These are the activations of a small neural network, seen along a few directions. Each row is one input.
In each table, some parts of the input vary, and every possible input appears once, in random order.
Descriptions start from the smaller parts, as in this example, which fits no table here: one of 8 places around a ring, together with either a single point or one of 11 places around a ring or (one of 3 separate values, together with one of 6 places along a line).
Shared parts are said once, and a part with two or three values counts as separate values.

Other details of the inputs vary at random and push rows far along three fixed directions, the same in every table; ignore that.

Rows:
x1: [ 39  16 -14  25 -67  64 -32 -17 -12  41  39]
x2: [-12   2 -10 -10 -13  61 -49  17 -26  23  -8]
x3: [-22   8  31  -3  27 -57  55 -10  26 -76 -26]
x4: [  0 -53  -1  -8  70 -59   4  35  32  12  -5]
x5: [-16   8  27 -20 -48 -32  -1 -40 -38  13 -67]
x6: [-11  -9 -25 -37  54   0  18  31  52 -18  45]
x7: [ -8 -45 -10   0 -39  42   7  33 -31  15  13]
x8: [-26  17  12  12 -31   5  35 -48 -43   3 -47]
x9: [ 48  -1 -23  83 -60 -17 -44  -7  25  -7  72]
x10: [14 26  0 33 21  3 -1  5 42 28 51]
x11: [ 16   4  -9 -10 -21  52   3  38 -39  23  -1]
x12: [ -8 -18 -39 -57  13  50  25  32 -16   5  -7]
x13: [ 26  38  64  51 -36 -85 -45 -62  10 -32  -8]
x14: [  8 -25  -8  43  -9  -3  -5 -10  49  10  53]
x15: [-29  38  31 -17  62 -28  -4 -30  33 -55 -29]
x16: [-21  18   1 -62  39   8   4 -37 -46 -19 -58]
x17: [ 23   0  -6  23  43   6 -44   3  24   9  44]
x18: [ 47  19  20  17 -70  26 -72   6 -23  70  13]
x19: [ 18  31  51  30 -98 -27 -46 -57 -44  14 -40]
x20: [ 17 -17  18 -26  81 -32 -12  51  47  20   2]
x21: [ 13 -31 -24  43  20 -30 -41  -8  13   6  35]
x22: [-14 -26  -7  21 -31  31  11  37 -49  31   5]
x23: [  0   1 -29 -17  65  -8  19  40  42  -7  28]
x24: [ 15  -3  -3  92 -46 -12 -85  -5  27   1  61]
x25: [  0  77  42  18  -7 -37   5 -21  10 -48  22]
x26: [-27 -52 -48 -26  21  27  40  40 -30  16 -35]
x27: [-23  19  29  10  16 -59  43 -12  12 -63 -22]
x28: [  8 -24 -30  35 -14 -15  -7  13  29 -16  48]
x29: [  5  -5  -1 -18  33   6  11  48  46 -16  54]
x30: [ -5 -30 -11  35  38 -21  30  10  47   9  16]
x31: [ -8  13 -24  -4  56 -10  11  39  38  -1  40]
x32: [ 12  -3 -38 -18  53   0  15  42  50 -17  26]
x33: [  5  22  23  36 -19 -37  22 -60  29 -39  -9]
x34: [ -8  33  18 -39 -28  38  18 -53 -21 -10 -25]
x35: [ -4  25  24  32 -22 -39  19 -65  29 -46   1]
x36: [-17 -59 -20 -39  10   0   7  33 -29  54 -36]
x37: [ 16  -5 -11 -38 -15  22 -30  20 -30  61  -4]
x38: [-27 -66 -27 -18  48  29  13  15 -39  22 -42]
x39: [ 38  21  -7  17 -46  56 -15 -20 -12  34  16]
x40: [-29 -59 -40 -36  -1  37  29  26 -24  10 -12]
x41: [-46   5  -7 -26  -4  -8  48 -20 -51 -23 -59]
x42: [ 27  12   3  14  -2   7 -10  35  34 -13  59]
x43: [-45   2  26   9  52 -55  11 -33  30 -62 -38]
x44: [ 28 -11  -2 -31   1  27 -35  19 -43  56  -9]
x45: [-32  -9  17 -36 -20   3  53  -9 -42 -45 -60]
x46: [ 12  -3  -6 -36 -19  23 -27  30 -17  69 -14]
x47: [  8  49  28 -30 -39  21  23 -23 -43 -40 -39]
x48: [ -1  46  14 -18 -18  27  24 -48 -31  -1 -44]
Each input here is: one of 2 separate values, together with either one of 4 places along a line or one of 5 places around a ring or (one of 3 separate values, together with one of 5 places along a line).
- The inputs of x16 and x21 match in every part but the choice among 2 separate values. If x2 is changed in the same way as x16 into x21, which row does it become? => x24
- The inputs of x26 and x23 match in every part but the choice among 2 separate values. If x3 is changed in the same way as x26 into x23, which row does it become? => x47
- Start at x6 and move only the place on the line of 5, one step at a time. The first step leads to x12. Which rows follow, in order? => x32, x23, x31
- Start at x46 and move only the place on the ring of 5, one step at a time. The first step leads to x18. Which rows follow, in order? => x20, x44, x37
- Which other rows does x26 become when the choice among 3 separate values takes its other values? List them by row number. => x27, x30
